These are the activations of a small neural network, seen along a few directions. Each row is one input.
In each table, some parts of the input vary, and every possible input appears once, in random order.
A made-up example of a description, with smaller parts first: one of 6 places along a line, together with either a single point or one of 9 places along a line or (one of 2 separate values, together with one of 8 places around a ring).
Shared parts are said once, and a part with two or three values counts as separate values.
In the rows, zero is written as 128.

Other details of the inputs vary at random and push rows far along two fixed directions, the same in every table; ignore that.

Rows:
row 1: [169 166  66 141  56  87  92  84 175 153 135 151 131]
row 2: [ 91  92 177 146 223 139 154 168  86 107 142  65 155]
row 3: [118 116 130 139 136 132 164 113 132 107 128 109 116]
row 4: [ 84 131 140 107 133 121 115 133 141 130 116 145 141]
row 5: [ 47  73 178 115 192 136 115 153 113 152 158  86 159]
row 6: [146 165 105 117 100  79 144 170 147  86  95 145  81]
row 7: [166 129  90 179 127 156 104 106 119 138 126 136 173]
row 8: [123 185 117 112  98  80 125 163 157 111 109 132 111]
row 9: [ 49 112 173  82 119 125 181 182 130  69  93 141  55]
row 10: [123 150  97 123  98 136 133 150 144 107  98 180  98]
row 11: [180  75 156 169 235 142  75 119  79 179 201  62 224]
row 12: [160 111 106 168 124 132  97  89 109 130 125 131 178]
row 13: [152 101  97 161 132 115  81 104 122 147 127 152 162]
row 14: [101 131 175  93 157 189 148 157 119 102 129 138 121]
row 15: [183 139  52 144  71  92 109  93 154 135 122 152 114]
row 16: [109 127 187  88 152 158 184 139 123 134 131 110  84]
row 17: [140 142 100 148 124 109  92  97 139 200 152 111 137]
row 18: [ 76 152 200  54 122 158 185 159 133  59  93 156  73]
row 19: [ 47 136 156  96 159 155 140 173 141 123 118 143 121]
row 20: [121 127 130 130 128 137 168 121 114 136 119 101 102]
row 21: [198 156  51 156  66  92 103  89 135 172 121 146 101]
row 22: [148 149 154  97  73 135 145 128 129  99 122 152 102]
row 23: [134  43 142 194 197 147  93 102  78 172 180  74 215]
row 24: [208 163  93 114  51 118 124  82 155 122 132 154 119]
Description of these inputs: one of 4 places along a line, together with either a single point or one of 5 places along a line.
Q: The inputs of row 21 and row 20 match in every part but the place on the line of 4. If row 13 is changed in the same way as row 21 into row 20, which row does it become?
A: row 12
Q: Which other rows does row 22 become when the place on the line of 4 takes its other values? List them by row number.
A: row 5, row 9, row 23
Q: Which other rows does row 1 become when the place on the line of 5 takes its other values? List them by row number.
A: row 4, row 5, row 17, row 19
Q: Which other rows agree with row 11 in the place on the line of 4? List them by row number.
A: row 14, row 16, row 18, row 22, row 24
